These are the activations of a small neural network, seen along a few directions. Each row is one input.
In each table, some parts of the input vary, and every possible input appears once, in random order.
Descriptions start from the smaller parts, as in this example, which fits no table here: one of 4 places along a line, together with either a single point or one of 9 places along a line or (one of 2 separate values, together with one of 5 places around a ring).
Shared parts are said once, and a part with two or three values counts as separate values.

Other details of the inputs vary at random and push rows far along two fixed directions, the same in every table; ignore that.

A family of inputs:
r1: [  7 -11  -3  -3   9  10   7  16   6  17  -6 -11]
r2: [  2 -16  -2  -2   1  11   3  13   4  25  -4 -16]
r3: [  4 -17   2  -2   6   8   8  13   3  12  -3 -17]
r4: [  6 -11  -3  -7   7  15   8  11  -5  25  -6  -9]
r5: [  5 -12  -5  -4   3  13   3  13   5  25  -8 -14]
r6: [ -3  17 -20  21  -2 -70 -24 -38   3 -54  14  28]
r7: [-24   5 -50  20   1 -95 -35 -63 -42 -13   3  19]
r8: [11 -9  0 -6 12 12 15 12 -8 17 -4 -1]
r9: [-29  19 -24   8 -18 -45 -34 -50 -30  -7   1  19]
r10: [  8 -15   6  -6  10  12  17  11 -10  13  -1  -7]
r11: [  7 -14   4  -3  10   8  14  13  -3   9  -1 -12]
r12: [ 32 -12   3   5  21  -8  19  23  29 -22   7   0]
r13: [-26  28   9  -3 -28   7 -22 -28 -12 -13   0  12]
r14: [ 29 -17   8   5  19  -9  20  21  26 -27  10  -5]
r15: [  4 -15   0  -1   7   8   7  16   5  16  -2 -12]
r16: [  1 -14   3  -4  -2  14   3  10   3  18  -5 -19]
r17: [-42 106  70 -14 -69  97 -27  -7  33 -57   4  47]
r18: [  8 -12   3  -4  11  11  16  13  -8  17   0  -3]
Each input here is: one of 3 separate values, together with either a single point or one of 5 places around a ring.
Changing only the choice among 3 separate values turns r10 into r8. The same change can be made to r11. Which row results?
Answer: r17

A family of inputs:
r19: [ -1 -14   7  -6   1  -1   4  -4 -16  -3  -2  -4]
r20: [-27  58 -13   3 -40 -21 -47 -52  -3 -34  -5  31]
r21: [ 6 -3 -9 -1  5 -2 -3  3 12  8 -3  9]
r22: [-12  -4  -2   6   5  -5  -3   5   3   7   5  -2]
r23: [-11   0  -2   3   1   1  -1   2  -4  15  -3 -10]
r24: [11  5 -7  2  2 -4  8 -1  3  0  4 -5]
r25: [ 2 -1 -4 -3 -3  4 -4  0 -3 20 -8  0]
r26: [  6   2 -10  -4   0   3  -1   1   4  15 -11   1]
r27: [  8 -10   3  -5   4   0   3  -5  -9 -11  -2  -8]
r28: [  7   4 -11  -8   5   3   5  -6  -8   0  -4  -8]
r29: [-4 -3  0  4  8 -7  2  7  4 -5 -9 -7]
r30: [11 -2 -5  4  7 -9  7  4 11 -7 12  2]
r31: [ 11 -10   0  -1  -3  -4  -7   0   5  -4  -8  -4]
r32: [ 7 -7  0  6  1 -6  4 -1  8 -5 15  0]
r33: [ 2 -2 -6 -5 12  1  6 -2 -2  0  4  5]
r34: [ 15  -3   2   2   6 -10   9   5   6 -15   2  -2]
r35: [  1   5  -5  -1  15   4  10   6 -19   6  -2  14]
r36: [ 6  4 -4  3  3 -2 11 -1  0  6  2  0]
r37: [-2 -5 -1 -4  8  2  3 -2 -8  6  6  5]
r38: [ 10  -9   6   5   0  -9   6  -1   2 -12   5  -4]
r39: [ -2   0  -2  -6   3   7   5  -6 -16  13  -3  -3]
r40: [ 8 -5 -8 -3 -5  3 -6 -3  2 12 -6 -8]
r41: [ 10  -6  -4  -2   5  -7  -1   4   4   1 -14   4]
r42: [ 2  0  1  4  0 -2  8 -1 -6 12  4 -1]
r43: [ 11  -2 -11  -2   3  -3  -6   4  15   1  -1   3]
r44: [ 5 -6 10  4  3 -9  8  3 -4 -3  2  3]
r45: [ -5  -8  -4   6   2  -2  -4   4   9  -1   7 -11]
r46: [ 4 -8 -3 -4  5  3  1 -4 -3 -4  9 -4]
r47: [ -5  -6  -1  -7  -4   6   3  -8 -18  11   0  -7]
r48: [-15  43  55 -12 -24  93   8  39  48 -16   5   8]
r49: [ 11  -3  -1  -8   9  -1   6   0  -4 -14  -5  -5]
r50: [ -3  51  57 -15 -26 100   7  46  34  -6  -6  27]
r51: [  1  -6   7  -5   7   0   5  -3 -14  -2  -5   1]
r52: [-14  -5   0   2  -6   1  -3   0  -6  13   0 -14]
r53: [ 5 -2 -2  5  8 -7  9  4  8 -1 11  8]
r54: [ 0 -6  2  3 -6 -2  7 -2 -7 11  7 -5]
r55: [  2  -3  -2   2   7  -8   0   8   7 -12  -7 -12]
r56: [ -2   4 -10   1   3   0   0   4   5   3  -4 -16]
r57: [  5  -6   4  -1  -1  -4  -5   2  -1   5 -11   4]
r58: [  3 -13  11   4  -3  -8   8   2  -5  -4   5  -1]
r59: [  0 -14  -3  -1  -4  -2  -6   3   3  13   2   3]
r60: [ 8 -4 -3  4 -2 -2  6 -4 -1  3  7 -9]
r61: [ 8 -8 -6  0 -2  1 -8  1 11  4  2  0]
r62: [-14 -10   1   5  -2  -3  -4   5   2   6   8  -6]
r63: [-10 -12   8   3  -2  -5  -2   6  -3  -1  -3 -11]
r64: [ 2 -6  3  6  5 -5  8  4  3  5 12  7]
r65: [ 15  -5  -6  -3   3  -8  -3   4   8  -6 -12  -2]
r66: [-46  60  -4  15 -25 -25 -40 -35 -16 -33   1  41]
r67: [  1   3  -9  -6   7   4   8  -7 -11   7  -6  -2]
r68: [  4  -3  -5  -6   0   7   3  -8 -11   4   0 -11]
r69: [ -1 -12   4   5  -2  -6   6   2   1   4  15   3]
r70: [-1 -7 -3 -4 -9  2 -6 -2 -5 19 -5 -4]
r71: [ -5  -4  -6   3  -1   1  -3   0   1   7  -1 -19]
r72: [-36  49  -2   7 -38 -22 -49 -48  -4 -29   3  44]
r73: [ 8 -2 -8 -6 11  0  4  0  1 -6  6 -1]
r74: [-7 -6  6  4  5 -6 -1  7 -2  1 -6 -7]
r75: [ -8   4  -6   2   4   2   2   4   2  10  -6 -10]
r76: [  3 -15   4  -2  -6  -4  -5   2  -3   5  -8  -1]
r77: [-2 -1 -9  4  8 -5 -2  8 13 -4  4 -8]
r78: [ 4  6 -1  8 12 -6 11 11 -9  5  5 17]
r79: [ 5 -4  1 -6 11 -2  8 -2 -8 -8 -8  1]
r80: [ -4 -12   0  -5   2   2   3  -3 -10   5   9   0]
r81: [  9  -4   4   4   7 -10  11   4   2  -8   0   3]
r82: [ -1 -11   2   5   2  -6  -2   4   3  -8  -3 -15]
What is each input in this table made of?
Answer: one of 4 separate values, together with either a single point or (one of 3 separate values, together with one of 5 places around a ring)
Changing only the choice among 4 separate values turns r77 into r30. The same change can be made to r63. Which row results?
Answer: r58
Change only the choice among 4 separate values in r50. List by row number the other rows that result.
Answer: r35, r66, r78
Change only the choice among 4 separate values in r70. List by row number the other rows that result.
Answer: r47, r52, r54
Start at r68 and move only the place on the ring of 5, one step at a time. The first step leads to r47. Which rows follow, in order?
Answer: r39, r67, r28

A family of inputs:
r83: [ 1 -2 -2  0 -7 -5 -9 -6  6 -6 -3 -6]
r84: [-8  2 -3 -2 -5  0 -7 -7 -6  4 -5 -5]
r85: [-4  7 -6  2  0 -3 -5 -1  0  4 -3  5]
r86: [ -2   0   2   6   1  -9   0  -1   4 -11   7   2]
r87: [ 43 -81 -46   6  64 -48  36  32 -12  54  -7 -38]
r88: [-3  6 -6 -2 -2  1 -4 -6 -7  8 -2  6]
r89: [ 3  6 -5  4  4 -9 -1  0  7 -9  2  7]
r90: [ -8   0   0   0  -5   0  -2  -7 -11   6   3   2]
r91: [  5   1   1  -1   1  -6   2  -6  -2 -14   1   2]
r92: [  1  -1   3   4   2  -9   3  -4  -2 -11   8   5]
r93: [-6  7 -7  1 -3  0 -7 -3 -2  9 -3  3]
r94: [-5  2 -2 -1 -3 -2 -5 -5 -4  0 -4 -3]
r95: [-12   1  -1   2  -5  -2  -5  -4  -5   7   2  -2]
r96: [-9  1  1  4 -3 -4 -4 -2 -3  2  2  0]
r97: [ -1   6  -9   3  -7 -12 -13  -9   8  -5  -1   5]
r98: [-6  0  1  5 -1 -7 -3 -1  0 -4  4  1]
r99: [ -2   1  -1  -3  -2  -3  -2  -9 -10  -1  -4   0]
r100: [  6   6  -2   1   4  -6   2  -2   2 -10   3  10]
r101: [ 0  6 -5 -1  0 -3 -2 -5 -6  3 -2  8]
r102: [  2   2  -1   2   1  -7  -1  -3   3 -13   1  -1]
r103: [-15  39  42  -7 -29  52  -3   6  17 -25   7  18]
r104: [ 1  1  1 -2  0 -3 -1 -7 -6 -7 -2  1]
r105: [ 2  6 -3  0  2 -3 -1 -3 -2 -3 -1  9]
r106: [ -6   0  -2   5 -10 -12 -12 -10   5  -7   4   0]
r107: [-2  1 -1  0 -1 -4 -4 -4 -1 -7 -3 -2]
r108: [ 30 -19  51 -27   8 108  49  73  32  33  -7 -31]
r109: [-6  1  2  1 -3 -3 -1 -6 -9  1  3  4]
What is each input in this table made of?
Answer: one of 3 separate values, together with either a single point or (one of 2 separate values, together with one of 4 places along a line)
Changing only the choice among 3 separate values turns r90 into r88. The same change can be made to r109. Which row results?
Answer: r101
List by row number the other rows that have the choice among 3 separate values in common with r91.
Answer: r83, r84, r94, r99, r102, r104, r107, r108
Start at r86 and move only the place on the line of 4, one step at a time. The first step leads to r98. Which rows follow, in order?
Answer: r96, r95
Change only the choice among 3 separate values in r97. List by row number the other rows that result.
Answer: r83, r106
Change only the choice among 3 separate values in r92. List by row number the other rows that result.
Answer: r91, r100
